Each row below holds a small network's activations on one input, seen along a few directions.
In each table, some parts of the input vary, and every possible input appears once, in random order.
Descriptions start from the smaller parts, as in this example, which fits no table here: one of 5 places around a ring, together with either a single point or one of 9 places along a line or (one of 2 separate values, together with one of 6 places along a line).
Shared parts are said once, and a part with two or three values counts as separate values.

Other details of the inputs shift rows strongly along two fixed directions, in all tables alike. That doesn't count.

A family of inputs:
row 1: [21, 13, -9, -2, -10, -13, 4, 11, -8, 12, 4]
row 2: [-8, 6, -7, 17, 1, 0, 0, -2, 6, 4, 7]
row 3: [-7, 4, -2, 10, 15, 0, -7, 7, 5, -1, -6]
row 4: [5, 1, 12, -5, -1, 2, -7, 5, 2, 0, 2]
row 5: [-8, 7, -3, 17, 11, 6, -3, 8, 7, 2, 1]
row 6: [-8, 13, -6, 10, 1, 13, -4, 4, 14, 5, 7]
row 7: [3, -1, 1, 9, 10, -6, -7, 3, 5, 7, -6]
row 8: [5, 0, 5, 0, 5, -12, -4, 2, 3, 7, -1]
row 9: [-11, -45, -14, -49, 9, 20, 45, -11, -26, -8, -5]
row 10: [4, -17, 6, 11, -9, -17, -4, -11, 2, 6, -12]
row 11: [3, 0, 8, 5, 4, 7, -10, 5, 3, 0, -3]
row 12: [0, 6, 4, 9, 5, 13, -6, 7, 6, -5, 4]
row 13: [8, -9, 2, -4, -17, -20, -2, -17, -9, -8, 11]
row 14: [15, 0, 9, -14, -13, -2, -6, -11, -7, -15, 16]
row 15: [-12, -1, -5, 18, -8, 0, -2, -8, 2, -4, 6]
row 16: [13, 17, 0, -19, -12, 3, -5, -1, -14, -21, 19]
row 17: [12, 18, -3, -17, -9, 4, -2, 9, -7, -11, 18]
row 18: [1, 3, 5, -5, 0, -3, -9, 3, 6, 8, 0]
row 19: [1, 4, 5, 8, 2, 12, -9, -2, -1, -12, 5]
row 20: [-11, -42, -17, -46, 11, 21, 47, -1, -19, -1, -5]
row 21: [-8, -6, -1, 17, -2, -5, -6, -7, -1, -6, 0]
row 22: [2, 3, 4, -8, -2, -4, -8, 3, 3, 4, 1]
row 23: [3, -3, 6, 2, 2, -16, -4, -5, -1, 7, -2]
row 24: [-5, 11, -7, 15, 4, 5, 0, 4, 11, 4, 7]
row 25: [-3, 1, -3, 16, 7, -4, -4, -1, 3, 3, 1]
row 26: [-8, 4, 8, 5, 7, 12, -13, 1, -2, -15, -3]
row 27: [-11, 7, -2, 6, 11, 8, -12, 8, 9, 0, -5]
row 28: [6, 1, 4, -3, 2, -13, -3, 3, 1, 3, 0]
row 29: [-11, 3, -2, 19, 7, 2, -3, 3, 4, 3, 0]
row 30: [8, -9, 4, 10, 0, -17, -3, -6, 6, 14, -11]
row 31: [0, 2, 1, 5, 6, 3, -12, 3, 8, 8, -6]
row 32: [-15, -7, 1, 14, 3, -4, -9, -4, -3, -8, -8]
row 33: [3, -2, 6, -1, 0, -17, -4, -5, -3, 4, -1]
row 34: [-7, -39, -30, -49, 7, 15, 50, -10, -14, 5, 4]
row 35: [-28, -47, -30, -17, 12, 20, 47, -10, -22, -3, -6]
row 36: [12, -8, 13, 2, -7, 1, -10, -6, 2, -1, -7]
row 37: [-4, 10, 3, 10, -4, 17, -4, -3, 4, -11, 9]
row 38: [-11, 10, -3, 12, 7, 14, -7, 8, 10, 3, 1]
row 39: [-4, 12, 1, 10, -1, 17, -1, 6, 10, -3, 8]
row 40: [18, 9, -10, -1, -14, -19, 3, 3, -14, 13, 3]
row 41: [8, 20, -11, -16, -7, -1, -5, 7, -3, -2, 16]
row 42: [20, 12, -1, -7, -16, 2, 2, 13, -7, 4, 4]
row 43: [-10, 0, -1, 12, 12, -4, -7, 1, 1, 0, -7]
row 44: [14, 3, 6, -12, -10, -1, -3, 0, 0, -7, 15]
row 45: [-7, 8, 4, 12, 5, 18, -5, 10, 5, -5, 3]
row 46: [13, 19, -12, -11, -3, -10, 0, 7, -7, -4, 16]
row 47: [8, -3, 2, 3, -1, -4, -8, 1, 12, 13, -10]
row 48: [-10, -48, -15, -47, 11, 21, 45, -12, -26, -5, -4]
row 49: [-85, 43, 43, 2, 34, 29, 56, 12, 81, 23, -92]
row 50: [15, 2, -2, -7, -5, -15, 0, -3, 1, 0, 13]
row 51: [-1, 5, -4, 14, 10, 0, -4, 5, 8, 2, 1]
row 52: [-5, -12, 5, 13, -1, -10, -8, -8, -2, -1, -9]
row 53: [13, -2, -2, -5, -7, -20, 0, -12, -4, 1, 12]
row 54: [-2, -11, 9, 3, -7, -17, -6, -11, -6, -1, -3]
row 55: [3, -2, 11, 4, 2, 7, -13, -4, -2, -7, -3]
row 56: [-7, 6, 5, 6, 9, 13, -10, 10, 4, -8, -3]
row 57: [-4, 8, -3, 9, 7, 8, -8, 5, 10, 3, 2]
row 58: [6, 7, -9, -10, -17, -17, -3, -8, -20, -13, 15]
row 59: [0, -5, 2, 11, 7, -10, -7, -4, 2, 8, -7]
row 60: [-2, -9, 9, 0, -9, -18, -6, -10, -7, -5, -3]
row 61: [15, 15, -7, -6, -14, -3, -1, 11, -3, 13, 3]
row 62: [13, 2, -6, 1, -24, -19, 2, -2, -18, 4, 1]
row 63: [12, -5, 9, 3, -3, 1, -6, 3, 7, 5, -7]
row 64: [-7, 6, 6, 11, 3, 18, -7, 1, -1, -12, 4]
row 65: [11, -5, 3, 9, 3, -12, -3, 1, 10, 13, -10]
row 66: [21, 11, 3, -8, -20, 0, -1, 4, -14, -4, 5]
Description of these inputs: one of 6 places along a line, together with either one of 2 separate values or one of 9 places along a line.
- Changing only the place on the line of 6 turns row 48 into row 4. The same change can be made to row 26. Which row results? => row 56
- Changing only the place on the line of 6 turns row 49 into row 58. The same change can be made to row 2. Which row results? => row 15
- Which other rows does row 40 become when the choice among 2 separate values takes its other values? List them by row number. => row 49
- Which other rows does row 62 become when the choice among 2 separate values takes its other values? List them by row number. => row 58
- List by row number the other rows that have the place on the line of 6 in common with row 31. => row 6, row 18, row 22, row 27, row 34, row 38, row 41, row 47, row 57, row 61
- A walk changes only the place on the line of 6. It starts at row 55 and steps to row 11. List the rest of the walk in order. => row 31, row 7, row 59, row 52

A family of inputs:
row 67: [22, 11, -5, -16, -9, -2, -9, 5, -12, -6, 22]
row 68: [19, 9, -4, -13, -10, 0, -10, 4, -14, -9, 21]
row 69: [17, -6, 0, -2, -17, -20, -7, -10, -15, -3, 11]
row 70: [23, 14, -5, -17, -11, -4, -6, 5, -12, -6, 21]
row 71: [-18, 20, 21, 14, 9, -5, 0, 7, 35, 16, -31]
row 72: [11, 1, -15, 7, -6, 2, -12, 1, -15, -7, 24]
row 73: [12, 5, -14, 5, -8, 0, -9, 1, -15, -7, 24]
row 74: [26, -1, -1, -10, -16, -21, -5, -3, -12, 4, 9]
row 75: [-53, -58, -28, -36, 34, 30, 83, -12, -3, 11, -39]
row 76: [-18, 18, 33, 10, 0, -4, 4, 3, 35, 13, -41]
row 77: [21, 6, -14, -2, -7, -1, -9, 7, -12, 1, 21]
row 78: [12, -17, -10, 13, 5, -12, -21, -6, -15, -2, 15]
row 79: [-14, 19, 31, 6, 0, -5, 5, 4, 36, 16, -39]
row 80: [10, 0, -15, 10, -6, 2, -12, 0, -16, -9, 23]
row 81: [-49, -52, -27, -40, 30, 26, 84, -11, -2, 12, -37]
row 82: [-23, 28, 24, 11, 4, 14, -6, 6, 26, -7, -16]
row 83: [-20, 15, 15, 28, 14, 18, -12, 9, 28, 2, -17]
row 84: [13, -1, -4, -4, -3, 5, -16, 0, -15, -15, 24]
row 85: [-13, -62, -51, -67, 15, 33, 72, -11, -44, -9, 12]
row 86: [19, -19, 0, 5, -6, -13, -18, -9, -16, -3, 9]
row 87: [-25, 14, 33, 18, 1, -2, 2, -3, 32, 6, -38]
row 88: [19, -16, 2, 3, -9, -15, -14, -9, -15, -3, 10]
row 89: [22, 9, -14, -4, -8, -3, -6, 7, -12, 1, 21]
row 90: [17, -10, -1, 0, -15, -18, -11, -10, -15, -3, 11]
row 91: [20, 0, -11, -3, -6, -20, -8, -1, -12, 5, 15]
row 92: [18, 4, -13, 1, -7, 0, -10, 6, -14, -2, 21]
row 93: [-20, 33, 24, 6, 1, 11, -2, 7, 28, -5, -16]
row 94: [13, -4, -5, -1, 0, 7, -19, 0, -15, -15, 23]
row 95: [-28, 16, 21, 24, 11, -2, -3, 1, 33, 9, -30]
row 96: [-21, 18, 17, 26, 11, 17, -8, 9, 29, 2, -18]
row 97: [12, -15, -9, 11, 2, -14, -18, -6, -15, -2, 16]
row 98: [-22, 19, 22, 18, 9, -4, 0, 6, 34, 14, -33]
- What is each input in this table made of? => one of 4 places along a line, together with one of 8 places along a line
- Changing only the place on the line of 8 turns row 80 into row 83. The same change can be made to row 75. Which row results? => row 78
- Which other rows does row 84 become when the place on the line of 8 takes its other values? List them by row number. => row 67, row 68, row 70, row 82, row 85, row 93, row 94
